138,121,125,57,172,162 -> 138
199,103,69,76,101 -> 199
86,113,181,125,136 -> 86
62,198,154,141,142,139 -> 62
143,160,188,105,114,125,119 -> 143
123,151,163,148,139,182,174 -> 123
192,181,142,146,191 -> 192
---
122,156,119,120,142
147,136,72,125,159
119,159,131,147,135
yields 131

96,120,117,103,99,73
96,100,174,126,99,154
93,101,167,126,96,153
yields 167

120,132,95,139
103,97,196,140
121,138,113,120
yields 113

161,121,200,137,140,72
119,95,84,178,74,166
86,92,66,102,178,122
yields 66

142,193,128,137
160,82,123,82
89,128,136,188
yields 136

114,125,198,170
134,137,147,150
142,143,162,170
yields 162

171,144,171,148,144
182,155,167,149,155
150,150,178,176,150
yields 178

117,193,79,147,142
78,104,69,169,171
124,135,108,103,128
yields 108

71,144,147,86,131,131,128
74,103,144,106,67,131,103
170,153,119,86,102,170,121
yields 119
---
137,126,82,129,199 -> 82
191,100,135,150 -> 135
111,139,73,76,93,62 -> 73
174,86,183,180 -> 183
153,162,116,74 -> 116
183,82,80,168 -> 80
138,167,141,134,104,181 -> 141
---
126,107,133,70,159
137,127,128,93,94
value 128

199,183,192,181
141,179,68,125
value 68

130,134,163,196,165,134
194,154,129,129,137,175
value 129

137,143,128,148,133,136,137
119,133,89,141,185,119,112
value 89

130,105,167,137
67,138,140,155
value 140

201,173,198,90
110,140,130,105
value 130

158,104,120,157,136,100,129
73,115,104,87,125,178,166
value 104

104,115,119,60
99,114,88,63
value 88

105,163,139,191,68,162
145,152,116,155,164,94
value 116

91,170,97,149,88,139
186,94,94,161,98,123
value 94
---
Input: 115,130,57,109,112,145
Output: 145
Input: 187,166,140,60,155
Output: 155
Input: 152,104,108,143,73,77
Output: 77
Input: 182,185,80,147
Output: 147
Input: 168,57,115,99,194
Output: 194
Input: 90,146,59,166
Output: 166
---
Input:
array([[174, 159, 149, 119, 115, 158],
       [105, 128,  81, 144, 152, 146],
       [183, 126, 131, 138, 178,  92]])
Output: 126

Input:
array([[ 80, 103, 153, 183, 102],
       [125, 176, 190, 102, 123],
       [143, 106,  77, 116, 150]])
Output: 106

Input:
array([[134, 158, 138,  93, 122],
       [140, 168, 134, 137, 133],
       [134, 116, 140, 189, 125]])
Output: 116

Input:
array([[162,  83, 114, 143, 181, 174],
       [183, 153, 143,  89,  84, 132],
       [129, 102,  79, 163, 145, 149]])
Output: 102

Input:
array([[106, 142, 107, 138, 127,  80, 127],
       [ 91, 126, 127, 152, 164, 145, 125],
       [118, 107,  73, 121, 118, 117,  99]])
Output: 107

Input:
array([[147, 124, 152, 133, 132, 105, 164],
       [ 76, 198, 165, 121, 149, 102, 124],
       [113, 133,  91, 142, 153,  56, 107]])
Output: 133

Input:
array([[128, 131, 115, 143, 173],
       [121, 177, 135, 151, 144],
       [179, 152, 133, 143, 144]])
Output: 152
---
array([[183, 115, 125, 155,  96, 114, 135],
       [162,  97, 134, 124, 124, 135, 111],
       [138, 158, 150, 145, 111, 157, 113]]) ==> 115

array([[ 97, 128, 132, 101, 114, 176],
       [ 98, 147, 153,  82, 140, 185],
       [ 94, 136, 147, 141, 130, 164]]) ==> 128

array([[164, 143, 113, 154,  92],
       [102, 117, 160, 111, 143],
       [181,  84, 134, 105, 133]]) ==> 143

array([[128,  81, 128, 117, 181,  96],
       [124, 121, 121, 133, 128, 127],
       [116, 123, 129, 133, 145, 124]]) ==> 81

array([[ 91, 111, 159, 180],
       [109, 125, 119,  96],
       [144, 196, 125, 129]]) ==> 111

array([[123,  95, 142, 129, 127,  68, 128],
       [129, 105, 128, 132, 130,  56, 128],
       [128,  70, 111, 130, 127,  57, 128]]) ==> 95

array([[130, 102, 123,  87,  76],
       [149, 111, 146, 117,  96],
       [156, 121, 153, 132,  90]]) ==> 102

array([[ 78, 112,  87, 159],
       [115, 142, 190, 184],
       [129, 154, 107, 170]]) ==> 112

array([[132,  77, 184, 146, 168],
       [132,  77, 184, 146, 168],
       [132,  78, 184, 129, 170]]) ==> 77
